These are the activations of a small neural network, seen along a few directions. Each row is one input.
In each table, some parts of the input vary, and every possible input appears once, in random order.
Descriptions start from the smaller parts, as in this example, which fits no table here: values(2) and (point or line(11) or (ring(5) and line(6))).
Shared parts are said once, and a part with two or three values counts as separate values.

Table:
R1: -375  13  2  132  -367  112  -85  -42  -314  -171  96  -189  2  -431
R2: -193  173  93  268  -248  372  45  -544  -266  -11  -176  -108  -304  150
R3: -190  182  227  -31  -210  -37  136  -149  -543  597  -77  -381  268  -119
R4: -145  141  175  156  -285  -9  195  -78  -514  583  -86  -330  172  -125
R5: -391  -65  76  0  -242  58  -99  -217  -399  -195  86  -78  126  -254
R6: 483  53  115  264  448  -666  106  831  151  -237  565  144  -326  229
R7: 386  -79  274  66  306  -735  -18  822  502  -473  316  191  -37  -85
R8: 484  -77  -39  37  260  -663  186  542  426  49  749  496  -484  407
R9: -205  168  52  324  -283  377  51  -444  -193  -4  -133  -142  -371  25
R10: 374  -184  -339  -383  445  344  -439  -39  424  -61  -547  366  287  -28
R11: -417  -88  127  -40  -207  80  -201  -264  -380  -166  -13  -51  144  -126
R12: -238  197  159  165  -171  297  26  -603  -260  -23  -122  -43  -244  123
R13: -237  169  189  69  -111  307  -77  -613  -280  -22  -255  -112  -194  308
R14: 336  -413  167  -257  80  -619  81  629  769  -341  277  418  -272  78
R15: 185  89  -426  -205  742  577  -97  174  496  -107  -437  5  426  -149
R16: -376  -82  43  157  -343  140  -63  -191  -373  -139  69  -61  39  -275
R17: 594  -217  -613  -283  337  402  2  30  464  -356  -253  25  465  252
R18: -181  188  88  186  -328  35  211  2  -422  569  -20  -501  121  -167
R19: -165  167  228  -29  -103  -29  114  -191  -511  538  -166  -370  262  0
R20: 392  -357  -145  -200  152  -875  154  401  795  8  517  484  -447  249
R21: -122  21  -452  -399  129  531  -225  -54  430  -37  -389  236  368  -60
Q: Describe the family of inputs behind these rows.
A: values(4) or ring(5) or (values(3) and line(4))
Q: A walk changes only the ring(5) part. It starts at R14 and steps to R20. List the rest of the walk in order.
A: R8, R6, R7

Table:
R22: -330  -30  23  202  -112  177  -20  -455  -66  -37  -66  -48  -269  -120
R23: -59  159  26  121  -308  -25  76  223  -282  307  -24  -258  185  -240
R24: 49  72  93  98  -118  -36  210  22  -456  386  -50  -245  95  -6
R25: 400  -307  132  -138  51  -583  -54  314  288  -313  413  49  -348  147
R26: -379  7  69  101  -218  205  -123  -273  -130  -144  12  44  -157  -170
R27: -197  24  34  129  -168  245  9  -381  -281  -19  -78  79  -283  71
R28: 251  116  -40  131  268  -513  15  584  227  -93  420  268  -286  37
R29: 307  17  -258  -163  516  803  -338  -211  179  -404  -500  -93  516  -48
R30: 350  -200  -686  -392  239  431  -3  43  580  78  -82  213  368  -1
R31: -3  229  170  175  -74  -104  202  -61  -279  505  -71  -225  47  175
R32: -414  89  34  47  -337  172  -68  -277  -149  -341  -26  65  -60  -183
R33: -31  109  99  101  -56  -100  124  13  -325  321  -42  -339  130  -176
R34: 156  -474  267  -100  12  -578  11  221  352  -103  302  359  -98  234
R35: 233  -69  102  35  228  -495  89  542  231  -226  463  203  -251  213
R36: 68  -53  -324  -467  409  288  -245  92  593  -54  -631  181  335  31
R37: -199  259  187  89  -113  211  51  -504  -138  -11  -93  49  -239  258
R38: -199  51  72  29  -220  -99  64  107  -343  147  51  -302  315  -222
Q: Describe the family of inputs behind these rows.
A: values(3) or line(4) or (values(2) and line(5))

Table:
R39: -39  -2  95  30  5  -89  -5  69  96  -88  59  107  -178  -31
R40: 136  -94  -83  -104  136  91  -30  18  138  129  -179  -60  230  12
R41: -83  -64  4  -30  -99  -301  10  131  61  -73  230  168  -137  3
R42: 91  -78  -75  78  97  -42  -36  19  -3  -149  108  72  -151  55
R43: 151  30  -75  -98  37  75  -21  56  98  -45  -12  -3  28  74
R44: -567  218  142  190  -310  328  -57  -452  -830  178  -206  -480  341  -416
R45: 103  -111  -24  -143  -27  154  -50  3  174  -100  -136  12  125  -69
R46: 23  29  56  -56  -47  -307  84  207  54  115  111  80  -62  3
R47: 116  -55  -59  -75  41  121  -44  39  137  -123  62  -1  -18  39
R48: 102  -33  12  44  -21  -265  65  277  20  166  87  10  -60  73
R49: 154  55  19  83  131  -13  71  120  18  23  20  -42  22  120
R50: -47  -65  62  3  -80  -185  77  189  82  -16  178  138  -102  -44
R51: 88  44  146  -3  36  -150  64  43  12  -4  67  32  -48  35
R52: -23  20  123  53  82  -169  62  102  31  66  28  -27  -103  49
R53: 130  11  -147  -13  184  104  43  50  107  99  -23  -60  105  57
R54: 47  41  20  63  121  9  38  76  3  -83  44  39  -55  75
R55: -78  -75  -111  -158  26  83  -125  -60  155  -159  -104  166  122  -64
R56: -503  260  75  231  -513  520  40  -896  -725  443  -386  -371  -38  68
R57: 43  7  -130  -72  3  77  -26  -57  144  -172  11  46  26  3
R58: 152  -104  -61  -170  131  59  -111  8  96  65  -135  10  194  -11
R59: 104  -16  -65  137  46  91  -25  87  57  -114  33  41  -110  -10
R60: -101  -17  77  11  20  -189  -26  -29  74  -158  143  125  -129  -23
Q: Describe the family of inputs behind these rows.
A: values(2) or (line(4) and line(5))
Q: Which other rows does R45 become when the line(4) part takes its other values? List them by row number.
A: R40, R55, R58
Q: Which other rows does R47 become when the line(5) part takes its other values? List them by row number.
A: R39, R45, R50, R59

Table:
R61: -262  235  39  206  -122  390  -55  -361  -311  -93  -168  -142  -138  10
R62: 175  16  -11  53  78  19  54  233  -117  88  9  -261  352  -137
R63: 100  -43  -183  -135  -4  60  119  97  54  426  -121  -78  286  -59
R64: -389  48  85  -77  -170  212  -145  -263  -243  -14  -230  -83  160  -237
R65: 148  184  -9  150  193  148  78  127  -81  187  -77  -185  144  35
R66: -357  71  379  320  -460  -424  115  -132  -514  95  413  -45  -470  -36
R67: 217  34  6  -51  134  108  72  -81  -1  299  -183  -106  172  171
R68: 120  -122  270  162  -109  -784  175  428  244  -170  547  260  -595  147
R69: 58  -32  12  -124  129  -31  -43  223  -39  256  -161  -124  409  -200
R70: 184  30  -141  -8  355  109  -85  116  361  -357  41  190  -184  135
R71: -211  65  28  41  -178  346  -77  -588  -221  31  -265  -80  -101  148
R72: 35  66  306  238  -148  -720  296  406  -311  373  446  -124  -167  98
R73: 111  -170  -125  -266  251  -72  -180  215  398  -284  -64  294  121  -99
R74: -269  55  60  106  -227  278  -51  -252  -349  -190  -62  -214  81  -174
R75: -327  13  -142  -60  -305  287  -26  -405  -148  154  -187  -53  30  -91
R76: 229  -134  -128  -83  236  -17  -83  214  349  -464  117  155  36  -48
R77: 151  -203  -309  -269  98  27  -56  104  498  -100  7  319  2  59
R78: 286  -113  -139  -205  249  63  -109  -82  433  -237  -64  278  -140  277
Q: The inputs of R74 and R62 match in every part but one. If R71 is changed in the same way as R74 into R62, which row does it become?
A: R67
Q: Describe the family of inputs behind these rows.
A: values(3) and (point or ring(5))
